These are the activations of a small network on made-up records, seen along a few directions, one row for each record.
Each row is followed by the record's values for the fields P, G, Y, J, H, U.
A field that a record lacks is left out.
The largest differences between rows may come from other fields.
In the rows, zero is written as 500.
Random noise pushes rows far along 2 fixed directions. That doesn't count. These rows show it; they differ only by the noise:
[676 420 438 692 578 300 333 257 600 480 654 583 399 426 427 587 432 624
 587 365 467 432 489 543]
[572 533 498 546 536 572 462 341 488 526 587 451 535 462 548 549 483 469
 559 504 568 478 590 676]
[664 378 437 666 524 238 262 451 569 414 576 552 393 474 527 595 451 537
 564 247 518 444 457 386]
[588 511 488 568 538 522 434 343 504 513 591 470 512 460 537 556 476 487
 562 471 555 471 571 641]

[376 721 579 314 489 767 674 454 505 704 351 503 641 505 425 525 510 683
 459 857 362 587 497 675] : <P:p1 G:g1 Y:y2 J:j4 H:h4 U:u2>
[508 638 557 457 481 767 517 366 388 598 492 357 567 490 654 522 501 379
 573 583 710 506 654 698] : <P:p2 Y:y4 J:j1 H:h4 U:u2>
[555 519 514 559 529 496 502 336 539 586 540 545 436 481 381 504 471 594
 554 558 459 501 491 531] : <P:p2 Y:y1 J:j1 H:h3 U:u2>
[549 510 438 500 494 552 554 416 486 535 581 516 472 468 456 450 464 446
 511 489 527 513 516 566] : <P:p1 G:g2 Y:y2 J:j2 H:h1 U:u1>
[469 538 453 495 500 585 572 387 581 549 523 592 500 465 341 422 477 586
 461 603 407 518 503 567] : <P:p2 Y:y2 J:j2 H:h1 U:u1>
[503 648 495 506 380 598 379 494 546 617 344 604 445 518 455 435 431 551
 530 528 547 564 468 357] : <P:p2 Y:y1 J:j2 H:h3 U:u1>
[503 441 392 577 484 412 496 510 636 471 495 627 466 443 376 394 458 495
 427 431 398 509 471 447] : <P:p1 G:g1 Y:y2 J:j4 H:h1 U:u3>
[531 502 467 533 455 495 451 480 554 566 466 583 443 493 435 453 461 513
 509 501 471 546 441 438] : <P:p2 Y:y1 J:j2 H:h3 U:u1>
[569 507 453 602 411 483 368 469 522 516 403 512 445 448 592 456 454 373
 542 357 677 501 557 390] : <P:p1 G:g1 Y:y4 J:j1 H:h4 U:u2>
[520 445 461 506 428 288 397 643 596 516 356 669 380 532 347 532 468 668
 474 415 378 532 333 169] : <P:p1 G:g2 Y:y2 J:j4 H:h2 U:u2>
[423 500 490 439 417 471 505 740 498 513 341 509 495 570 526 461 539 474
 438 487 483 541 437 296] : <P:p2 Y:y1 J:j4 H:h2 U:u4>
[504 398 496 529 599 293 541 493 585 412 623 586 451 539 395 513 519 677
 468 462 343 407 430 463] : <P:p2 Y:y3 J:j3 H:h2 U:u4>
[472 607 580 431 490 554 484 495 442 579 436 465 521 557 566 579 525 631
 548 621 485 511 480 504] : <P:p2 Y:y1 J:j1 H:h4 U:u4>
[488 501 522 452 611 343 525 442 550 498 547 590 488 548 417 579 528 864
 499 606 258 470 384 541] : <P:p1 G:g1 Y:y2 J:j3 H:h4 U:u4>
[517 579 525 461 497 733 540 446 377 530 541 333 608 491 669 511 511 294
 538 543 697 506 667 720] : <P:p1 G:g1 Y:y4 J:j1 H:h1 U:u2>
[469 431 509 453 551 543 623 527 452 482 594 389 554 536 507 522 550 431
 476 547 459 488 529 600] : <P:p2 Y:y2 J:j1 H:h1 U:u2>
[499 524 504 528 471 518 534 508 549 569 440 519 475 499 445 440 473 450
 482 506 523 533 496 437] : <P:p2 Y:y1 J:j1 H:h3 U:u2>
[588 458 475 593 521 431 414 394 459 452 554 451 442 441 592 539 467 421
 543 369 642 460 543 509] : <P:p1 G:g2 Y:y4 J:j1 H:h4 U:u2>
[435 708 549 373 334 811 477 618 397 613 270 442 585 498 690 447 541 325
 533 555 723 592 586 518] : <P:p1 G:g1 Y:y4 J:j4 H:h4 U:u3>
[409 407 497 487 524 432 610 663 537 396 545 529 534 474 392 448 534 435
 391 489 408 466 453 461] : <P:p2 Y:y3 J:j4 H:h2 U:u3>
[551 467 511 481 498 330 346 551 508 431 473 563 452 548 557 620 525 679
 555 366 478 444 464 375] : <P:p2 Y:y1 J:j4 H:h1 U:u4>
[616 489 371 710 529 440 407 130 560 545 639 621 360 334 375 427 413 566
 580 439 534 476 522 596] : <P:p1 G:g2 Y:y4 J:j2 H:h4 U:u1>
[619 514 477 584 350 450 208 588 403 494 395 431 404 521 752 547 464 326
 619 229 765 496 530 271] : <P:p1 G:g2 Y:y4 J:j1 H:h4 U:u2>
[324 463 466 454 538 743 779 510 458 459 576 406 645 418 462 290 538 212
 367 655 525 535 613 755] : <P:p2 Y:y2 J:j4 H:h3 U:u3>
[460 373 463 594 545 419 625 462 647 451 566 557 523 433 309 422 481 462
 377 572 337 463 470 504] : <P:p1 G:g1 Y:y3 J:j1 H:h2 U:u2>
[529 391 497 480 495 357 487 652 480 427 519 447 492 546 561 580 542 465
 497 387 454 482 452 393] : <P:p1 G:g1 Y:y2 J:j1 H:h1 U:u2>
[640 509 487 573 557 531 370 174 457 525 645 464 452 464 620 579 490 593
 660 476 574 418 596 720] : <P:p1 G:g1 Y:y4 J:j3 H:h4 U:u4>
[456 499 472 530 512 524 653 439 633 638 460 586 483 493 286 429 476 572
 434 643 368 541 455 494] : <P:p2 Y:y1 J:j3 H:h2 U:u2>
[454 487 539 396 488 564 545 658 433 450 488 413 579 591 612 523 550 409
 471 460 576 488 545 491] : <P:p2 Y:y3 J:j3 H:h1 U:u2>
[523 622 537 480 494 637 470 372 467 585 452 470 510 501 540 528 498 548
 556 594 567 524 560 610] : <P:p1 G:g1 Y:y4 J:j1 H:h4 U:u2>
[448 622 572 367 439 549 522 577 488 631 327 527 537 530 486 602 516 700
 511 655 392 556 412 430] : <P:p1 G:g1 Y:y2 J:j4 H:h4 U:u2>
[287 431 454 439 477 668 755 726 473 413 476 395 658 444 536 278 547 107
 310 555 558 549 573 589] : <P:p2 Y:y2 J:j4 H:h3 U:u3>
[482 487 554 407 584 524 605 473 431 432 605 414 581 516 535 601 558 545
 516 561 465 459 558 662] : <P:p1 G:g1 Y:y2 J:j1 H:h1 U:u2>
[485 659 605 394 480 760 545 426 395 598 463 409 570 533 578 522 512 453
 575 624 640 525 617 646] : <P:p2 Y:y1 J:j1 H:h3 U:u2>
[494 349 538 348 512 322 433 895 325 294 516 356 504 673 745 602 615 455
 496 270 497 477 418 320] : <P:p1 G:g2 Y:y2 J:j3 H:h1 U:u4>
[472 443 444 571 504 528 523 478 520 443 494 429 554 430 572 426 501 322
 428 473 550 512 569 576] : <P:p1 G:g1 Y:y4 J:j1 H:h4 U:u2>
[549 461 511 564 613 264 463 331 579 519 607 602 411 498 353 626 488 876
 544 571 268 438 366 492] : <P:p2 Y:y2 J:j1 H:h4 U:u4>
[485 360 494 547 507 324 408 657 496 342 488 447 490 507 591 553 528 398
 460 320 558 471 465 352] : <P:p2 Y:y4 J:j1 H:h3 U:u2>
[575 587 473 536 502 605 390 281 461 537 518 506 475 426 565 513 451 513
 576 497 640 499 566 633] : <P:p1 G:g1 Y:y4 J:j2 H:h4 U:u1>
[466 554 590 446 572 551 552 402 447 490 572 480 573 500 484 561 531 581
 546 626 479 476 525 647] : <P:p1 G:g1 Y:y3 J:j1 H:h3 U:u2>
[458 363 473 564 445 403 517 695 574 426 468 501 492 518 455 419 498 319
 395 400 466 481 460 298] : <P:p2 Y:y3 J:j1 H:h2 U:u2>

Which values does each new row have?
[530 532 498 572 499 564 518 319 563 558 513 561 472 444 401 428 456 496
 529 535 529 500 565 556] : <P:p2 Y:y1 J:j1 H:h3 U:u2>
[573 243 436 619 622 153 443 533 557 324 677 508 417 501 440 577 501 548
 476 294 389 417 410 401] : <P:p2 Y:y2 J:j1 H:h1 U:u2>
[639 215 339 770 582  84 377 345 668 396 674 631 283 429 381 468 477 623
 507 245 353 409 387 376] : <P:p2 Y:y4 J:j3 H:h4 U:u4>
[392 484 523 444 530 528 703 608 498 431 521 450 591 508 464 444 522 399
 369 598 462 473 524 523] : <P:p1 G:g2 Y:y3 J:j1 H:h2 U:u2>
[338 587 540 336 381 661 608 807 483 605 233 463 588 599 492 465 561 443
 405 637 465 602 479 352] : <P:p2 Y:y1 J:j4 H:h2 U:u2>
[588 269 448 533 608 130 458 542 590 336 642 582 399 542 456 577 532 688
 493 300 310 409 387 398] : <P:p1 G:g1 Y:y2 J:j3 H:h1 U:u4>
[459 619 455 476 470 649 616 370 587 626 463 610 525 444 334 387 461 575
 468 667 439 543 526 589] : <P:p1 G:g1 Y:y2 J:j2 H:h1 U:u1>
[555 517 519 497 516 576 433 442 428 489 562 401 548 507 622 586 517 441
 566 475 585 481 582 630] : <P:p1 G:g1 Y:y4 J:j1 H:h1 U:u2>
[582 347 487 548 607 261 426 454 487 379 671 518 429 545 544 598 536 653
 567 381 425 415 473 522] : <P:p2 Y:y1 J:j3 H:h1 U:u4>
[490 606 568 339 512 673 465 531 259 465 532 319 581 594 825 579 596 471
 597 504 660 483 606 679] : <P:p1 G:g2 Y:y4 J:j3 H:h4 U:u4>
[442 552 486 510 382 642 542 627 515 589 347 447 537 521 537 365 476 264
 441 522 603 575 537 399] : <P:p2 Y:y1 J:j1 H:h3 U:u2>
[546 578 502 519 401 578 401 513 462 565 381 463 466 498 630 485 472 368
 542 423 696 536 539 418] : <P:p1 G:g2 Y:y4 J:j1 H:h4 U:u2>
[411 634 564 356 486 717 604 518 476 557 430 438 639 556 515 526 534 544
 470 703 434 534 567 640] : <P:p1 G:g1 Y:y2 J:j1 H:h1 U:u2>
[530 539 583 400 451 552 397 616 412 444 445 424 552 578 675 612 523 442
 552 429 624 473 551 451] : <P:p1 G:g1 Y:y3 J:j1 H:h1 U:u2>
[516 707 599 419 573 871 616 165 400 675 602 415 621 489 485 541 503 564
 614 803 554 507 679 928] : <P:p1 G:g1 Y:y1 J:j1 H:h1 U:u2>
[516 562 583 450 405 466 331 654 456 550 314 492 455 590 598 610 504 578
 562 450 538 536 420 258] : <P:p2 Y:y1 J:j1 H:h4 U:u2>
[477 409 525 445 601 459 573 520 444 388 626 411 545 538 514 580 555 520
 487 498 458 452 529 593] : <P:p2 Y:y2 J:j1 H:h1 U:u2>
[539 328 475 535 573 297 414 576 435 323 602 414 446 532 669 551 557 460
 508 268 558 428 491 464] : <P:p2 Y:y4 J:j3 H:h4 U:u4>
[383 475 556 307 541 507 576 768 385 327 466 363 644 615 670 586 609 475
 418 519 464 495 523 524] : <P:p1 G:g1 Y:y2 J:j1 H:h1 U:u2>
[451 666 514 451 436 674 550 470 542 647 396 569 515 494 413 428 449 558
 479 647 485 574 481 513] : <P:p2 Y:y1 J:j2 H:h3 U:u1>
